A small network was shown many inputs. Here are its activations along a few directions, one row for each input.
In each table, some parts of the input vary, and every possible input appears once, in random order.
Descriptions start from the smaller parts, as in this example, which fits no table here: ring(8) and (point or ring(9) or (values(2) and line(6))).
Shared parts are said once, and a part with two or three values counts as separate values.

Other details of the inputs shift rows strongly along two fixed directions, in all tables alike. That doesn't count.

Table:
x1: [-23   9 -34 -39  44  54 -12 -29  61 -21  38  39  18  -2]
x2: [ -6 -24   1  15 -25  13  -1  51 -19 -28 -81 -28 -13  49]
x3: [ 31  -6 -11  54 -38 -81   2 -39 -83  44  32 -45 -28 -30]
x4: [ 12  -2  36 -35  16  21   4  22 102  -2 -20  66  -9 -30]
x5: [-19   1   8   4 -11  12   3  51 -29 -24 -40 -51  19  58]
x6: [ 26   1  37  -1 -21  20   0  50 -31 -17 -97  -7  -5  38]
x7: [ 35  -9 -13  54 -41 -82   4 -37 -79  45  27 -45 -34 -32]
x8: [ -2  15 -22 -15  10  42 -22  12 -51 -24 -19 -58  16  76]
x9: [-52   4   4 -22  26  26  10   1  69 -27  33  43  36 -17]
x10: [  24   28   60   55  -17  -68   24  -38 -108   49   32  -20   -6  -26]
x11: [  2  26  48 -16  -2  19   1  46 -52 -11 -45 -28  39  53]
x12: [ -8   4 -14 -22 -15  13 -28  36 -42 -25 -27 -58  39  55]
x13: [  -3   -3  -15   27    1  -67    7  -88   17   41  104   49  -10 -105]
x14: [-12  -5   4   3 -14   9   7  55 -21 -21 -51 -50   7  56]
x15: [ 10 -25 -37 -36  26  50 -16  -2 100  -6   6  43 -37 -14]
x16: [-16  -2   6   3 -12  10   5  52 -25 -22 -45 -51  13  57]
x17: [ 10   5 -29 -13   6  41 -18  23 -40 -19 -33 -55   1  72]
x18: [  16  -30  -26   42  -19  -64    4  -82   32   40   59   76  -48 -114]
x19: [ -9  15  31 -41  26  28  16  12  74  -4  -7  69  24 -29]
x20: [-38   4 -21 -48  22  25 -20 -11  61 -26  40  37  50 -21]
x21: [ 33   7 -17  60  -9 -49   5 -65 -95  43  46 -46 -45 -10]
x22: [-26  -5 -28 -46  17  22 -16  -2  74 -21  25  41  36 -24]
x23: [  24  -22  -37   48    9  -34   10  -99   23   43   65   77  -79 -100]
x24: [-56   7   6 -23  27  27   8  -1  64 -29  38  41  41 -16]
x25: [ 10  22  44 -14  -5  17   4  51 -42  -7 -56 -27  29  50]
x26: [ 34 -28  21  79 -40 -85  20 -17 -47  47   7 -44 -74 -27]
x27: [  2 -31 -26 -41  -1  17 -22  14 109  -9   2  43  -6 -27]
x28: [-20  21  37 -41  32  31  11   7  60  -9   9  68  42 -23]
x29: [ -8  -4 -43 -40  37  52  -5 -16  76 -14  19  43  -5 -10]
x30: [-23   4  10   4  -9  13   2  48 -34 -26 -34 -52  24  59]
x31: [ 41   1 -21  60 -13 -50   9 -58 -88  46  36 -45 -57 -13]
x32: [ 13  20  42 -14  -7  16   5  53 -38  -6 -62 -27  23  49]
Each input here is: line(4) and (values(2) or line(6)).
Which other rows agree with x29 in the line(4) part? List them by row number.
> x1, x8, x15, x17, x21, x23, x31

Table:
x33: [-29  -8 -49 -39  50  51  -7 -44 108 -17  56  73  -1 -37]
x34: [ 38 -23 -27  58 -34 -77  -1 -57 -44  48  40 -21 -60 -52]
x35: [-42   5  -2 -41  38  25   8 -22 105 -14  53  86  37 -56]
x36: [ 32   2  33  64 -21 -73  25 -47 -61  53  30   1 -43 -53]
x37: [ -4   3  -2  21  -3 -29   8 -29 -20  16  36   0  -2 -26]
x38: [-45   4  15 -70  17  67 -12  77  75 -58 -49  18  67  47]
x39: [ 20  12   7  20 -18  -7  -6  16 -92   3 -32 -69  -2  54]
x40: [-15  -5  15   4  13 -26  21 -39  72  17  51  76  -4 -83]
x41: [ 26   7  37  25 -27 -17   5  37 -81   9 -55 -55  -8  46]
x42: [ 14   0  19  25  -5 -27  14 -21 -12  24  10  17 -21 -31]
x43: [  8   8  13  16  17 -24  19 -59  24  32  56  60 -21 -73]
x44: [ -3 -21 -35  31  -8 -25  -1 -33  -3  10  37 -14 -33 -20]
x45: [ 33  -1  12  35 -33 -19  -2  28 -95  10 -56 -72 -25  53]
x46: [ 10  14  18  26   0 -30  12 -35 -39  25  30   1  -7 -24]
x47: [-17  -1   0 -60  17  77 -15  68  57 -49 -68  12  34  58]
x48: [ 20 -19 -26  33 -30 -11 -10  24 -63  -2 -40 -81 -35  56]
x49: [-10  13  19 -24  32  16  14 -27  71   6  35  80  11 -54]
x50: [ 24  -9   8  67 -28 -79  20 -49 -52  46  35 -12 -47 -53]
x51: [-41 -12 -55 -68  30  93 -28  49  76 -63 -29  -4  35  66]
x52: [ 17 -17 -26  31  -1 -14   3 -35  -3  19  20   1 -50 -19]
x53: [ -4  -5  -5  -4 -24  14 -16  59 -47 -28 -60 -71  16  74]
x54: [ 20  14  14  20 -18  -9  -4  18 -93   4 -33 -67   1  54]
x55: [ -6  10  18  20  -3 -34  14 -23 -21  19  34   5   7 -29]
x56: [-34   0  21 -36  29  14  16  -7 118  -9  30  96  27 -64]
x57: [ 10  16  24  25   0 -32  14 -33 -39  26  30   2  -4 -25]
x58: [ 14   1  -2  61 -18 -72  16 -61 -66  44  57 -18 -31 -47]
x59: [ 14  -5 -32 -13   1  50 -21  37 -31 -24 -54 -58 -15  81]
x60: [ 26   9  43  24 -27 -19   7  39 -82  10 -56 -53  -5  45]
x61: [-16   0  20  21   3 -46  21 -45  33  24  63  52  -1 -79]
x62: [  7  15  28  21 -25 -23   3  33 -91   4 -31 -69  17  49]
x63: [ -9  -3   9 -19  -6  20  -3  46  14 -23 -45 -12  18  33]
x64: [ 13  10   7 -19  -4  40 -12  52 -40 -22 -66 -46  12  73]
x65: [-43  -5 -12 -69  17  75 -20  70  79 -63 -48  12  55  52]
x66: [  23   21   35   27  -23  -22    3   23 -110   12  -35  -73    6   53]
x67: [ 23 -10 -36   6  12 -17  -6 -69  34  30  59  47 -40 -68]
x68: [  9   8   9  23 -25 -19  -2  26 -89   1 -29 -74   8  51]
x69: [  5 -19 -41 -19 -25  23 -37  50 -22 -30 -51 -68   7  69]
x70: [-16  -2  21   3  13 -28  23 -37  72  18  50  78  -1 -84]
x71: [  7  -6 -45 -37   7  44 -33  14   7 -23 -21 -23   8  44]
x72: [ -2   7  -6 -36  16  52 -10  30  22 -25 -35   5  14  36]
x73: [  8  11  20  16  17 -26  21 -57  23  33  56  62 -17 -74]
x74: [-27 -13 -59 -81  20  85 -41  51  76 -58 -34  -1  44  58]
x75: [ -1  -3  11  34 -16 -46  10 -20 -25  19  26  -7  -9 -30]
x76: [ -7 -20 -43 -45  29  36 -16 -28 121  -9  32  85  -8 -52]
x77: [ 38  17  44  65 -18 -76  28 -53 -84  60  37  -7 -38 -50]
x78: [-33  -6  -7 -69  17  77 -16  75  85 -59 -62  18  46  51]
x79: [-26   0   8 -30   2  27  -7  45  29 -31 -28  -2  36  28]
x80: [-30   5 -18 -43  45  40   1 -35 102 -14  49  87  21 -48]
What is each input in this table made of?
> ring(6) and (values(2) or line(6))
The inputs of x59 and x51 match in every part but the ring(6) part. If x49 is changed in the same way as x59 into x51, which row does it become?
> x55
Which other rows does x74 become when the values(2) part takes its other values? List them by row number.
> x51
Which other rows does x36 become when the ring(6) part takes its other values? List them by row number.
> x35, x40, x46, x73, x79
Which other rows agree with x39 in the ring(6) part? List them by row number.
> x33, x46, x54, x57, x66, x71, x80

Table:
x81: [-10 -19   0 -10   4 -23   2 -34 106   8  40  79  -4 -79]
x82: [ -6  -5  -4 -30  16  30  -3 -10  77 -17 -17  79  11 -29]
x83: [ -6  -2  12 -34  30  37 -10  -7  83 -11  16  61  -7 -31]
x84: [ 26  15 -19  -4 -17  23  -6  52 -72 -12 -59 -99   2  92]
x85: [ 14  27  65  40  -4 -51  18 -35 -65  41  43  -6  -1 -30]
x86: [-17 -13  10  10  -2   9  13  18  28 -19 -32  10  -7  15]
x87: [ -9 -10 -17  67  -4 -63  21 -75 -46  32  68 -12 -39 -48]
x88: [-61  16  34 -37  28  46  19  41  61 -43 -11  43  59  13]
x89: [ 25  10   0  30  -8 -14  -9 -31 -54  17  27 -38 -27   9]
x90: [-24  -7 -34 -37  11  19 -17 -11  87 -22  39  39  23 -32]
x91: [  5 -11  14  59 -19 -49  21 -20 -43  21   8 -12 -48 -30]
x92: [  6  14  45  35 -33 -72   9   2 -72  27  17 -36  18 -16]
x93: [ 22 -12   6  -3 -43  -3 -28  76 -60 -20 -83 -88   0  70]
x94: [ 24  -5 -15  -2 -28  29 -24  63 -91 -15 -85 -66   8  87]
x95: [ -9  -6 -24 -40  30  33  11   1  83   5  25  57   4 -25]
x96: [-24   2 -20 -55  42  65 -29   4  65 -35  10  17  28  27]
x97: [-35 -13 -41 -57  18  36 -30  14  77 -39   9  12  41  10]
x98: [ -10   27   33  -42  -12   53  -12   89  -69  -46 -103  -50   73  103]
x99: [ 11   0   4 -19   9  13  14  16  46   1 -28  16  -5   7]
x100: [ 21 -23 -10  50 -31 -76   2 -41 -34  50  57  -3 -36 -59]
x101: [  3  10 -30 -34 -15  64 -32  65 -56 -52 -88 -65  35 107]
x102: [ 30  -9  10  45 -11 -39   2 -43 -53  48  46  -8 -46 -25]
x103: [ 17  30  47  32 -11 -53  36  -6 -76  41  11 -33   7  -9]
x104: [-10  -1 -10 -50  18  55 -16  24  62 -34 -39  55  18  -5]
x105: [  1   0 -12  60 -21 -35  14 -26 -66  11  20 -46 -31   3]
x106: [  1   0  -3 -22  30   3  21 -28  94  17  37  75 -19 -75]
x107: [ 47  -3  37  78 -17 -83  17 -81 -46  66  52   9 -69 -67]
x108: [ 14   6 -25   9   5 -14   5 -14 -39  16   9 -47 -11  18]
x109: [-22 -18 -12   2   2  24   4  26  14 -13 -11   2  -3  20]
x110: [-25   0 -41 -40  32  38 -15 -30  56 -23  20  54  27 -21]
The inputs of x106 and x104 match in every part but one. If x103 is changed in the same way as x106 into x104, which row does it become?
> x98
What is each input in this table made of?
> values(5) and (point or line(5))
Start at x86 and move only the line(5) part, one step at a time. The first step leads to x91. Which rows follow, in order?
> x109, x105, x87
Which other rows agree with x89 in the values(5) part? List them by row number.
> x83, x85, x96, x102, x107

Table:
x111: [  0  -1  -6  44 -12 -53   8 -50 -47  29  57 -17 -15 -35]
x112: [ 11  -6  -7   2  -4   4 -10   7  -5  -1  -9 -22 -14  18]
x113: [  6   8  -9  -2   5   9   1   2 -20   2  -4 -19   1  21]
x114: [ 14  -4   3  -1  -7   0  -9  10  -7   2 -14 -17 -10  15]
x115: [-12 -14 -19 -18   6  11  -2   0  60 -11   3  34   3 -21]
x116: [ -8   5  30  18   2   7  16  12 -18  -5 -24  -1  -5  16]
x117: [  3  -4 -20   7   2  16  -9  -4 -21  -8  -8 -15 -12  21]
x118: [ -8  -9  -4 -22   2   7   0   8  58  -6  -3  42   9 -27]
x119: [  4  -2  -4  22  12 -25  10 -65  19  25  56  54 -25 -68]
x120: [-24  11  31  15  -3  -8  17  18 -18 -11  -4 -17  19  16]
x121: [  9 -11  28  88 -19 -99  46 -68 -27  61  64  28 -59 -94]
x122: [  7   9  -4  -4   4   7   2   4 -20   3  -6 -17   3  19]
x123: [  2  -1  13 -28  10  14  -5   5  56  -2   4  41   7 -23]
x124: [ 10   4   7   1  -4   6  -5   4 -23  -2 -20  -4  -1  13]
x125: [-16  -1 -17   2  -4   3  -8   2 -22 -10  12 -30  13  21]
x126: [ 10  13   7  -6   2   3   3   7 -21   5 -11 -13   7  14]
x127: [ -8  -9 -19 -20  17  23  -9  -8  59  -9  18  26  -7 -12]
x128: [-22   9  13 -29  12   7  -3   2  41 -10  19  37  39 -24]
x129: [ 17  -1  14  -3 -10  -3  -7  15  -8   4 -18 -12  -5  11]
x130: [  2   5 -20   0   7  14  -1   0 -20  -1   1 -24  -4  24]
x131: [  9   2   1   2  -3   8  -6   2 -22  -3 -18  -6  -3  15]
x132: [  2 -15 -24   6 -12  -3  -5  10  -4  -6 -16 -22 -13  12]
x133: [  7  -9 -18   4  -3   8 -12   4  -5  -3  -4 -27 -19  21]
x134: [-25   6   2 -27  14  10  -4  -4  42 -12  24  32  35 -20]
x135: [ 13  16  17  -9   0   1   5  12 -23   7 -15  -8  11   9]
x136: [-12   2  -7   0  -5  -2  -7   5 -22  -8   7 -26  18  18]
x137: [ -9   6   3  -2  -6  -6  -6   8 -23  -6   2 -22  22  14]
x138: [ -5   5  11 -25  14  22  -2  -5  41  -7  -1  53  13 -23]
x139: [  8  -9  -3   3 -17 -10  -2  18  -6   0 -25 -12  -3   6]
x140: [ 19  -3  -9  48  -7 -39   7 -55 -46  30  36  -2 -40 -34]
x141: [-24   8   8 -28  13   8  -3  -1  42 -11  21  35  37 -22]
x142: [ -2  -3  31  15  -1  -1  13  23  -3  -1 -19 -12 -12  16]
x143: [ -6  -8   1 -23   1   6   0  11  57  -5  -5  45  11 -29]
x144: [  9  11   1  -5   3   5   3   5 -21   4  -8 -15   5  17]
x145: [  0 -16 -29   7 -11  -1  -5   9  -4  -8 -14 -24 -15  14]
x146: [ -7  14  29  11   7   5  26  15 -16   0 -14 -10   3  17]
x147: [  4   6 -14  -1   6  11   0   1 -20   0  -1 -21  -2  22]
x148: [ -6   4   6 -24  16  23  -3  -7  42  -8   1  50  11 -21]
x149: [-11 -12 -14 -19   5   9  -1   2  59  -9   1  37   5 -23]
x150: [ 16  -3   9  -2  -8  -1  -8  12  -7   3 -16 -15  -7  13]
x151: [-11   4  -2  -1  -6  -4  -7   6 -22  -7   4 -24  20  16]
x152: [ 12  -5  -2   0  -6   2 -10   8  -6   1 -11 -20 -12  17]
x153: [  6  -1  -9   5   0  12  -7  -1 -21  -6 -13 -11  -8  18]
x154: [  3 -13 -18   6 -13  -5  -4  12  -5  -5 -18 -20 -10  11]
x155: [ 12  14  12  -8   1   2   4  10 -22   6 -13 -10   9  12]
What is each input in this table made of?
> line(5) and (point or line(8))
The inputs of x119 and x151 match in every part but the line(5) part. If x148 is changed in the same way as x119 into x151, which row does it become?
> x141
The inputs of x123 and x128 match in every part but the line(5) part. If x127 is changed in the same way as x123 into x128, which row does it become?
> x111
Start at x143 and move only the line(8) part, one step at a time. The first step leads to x118. Which rows follow, in order?
> x139, x149, x115, x154, x132, x145
Start at x145 and move only the line(5) part, one step at a time. The first step leads to x133. Which rows follow, in order?
> x117, x130, x125
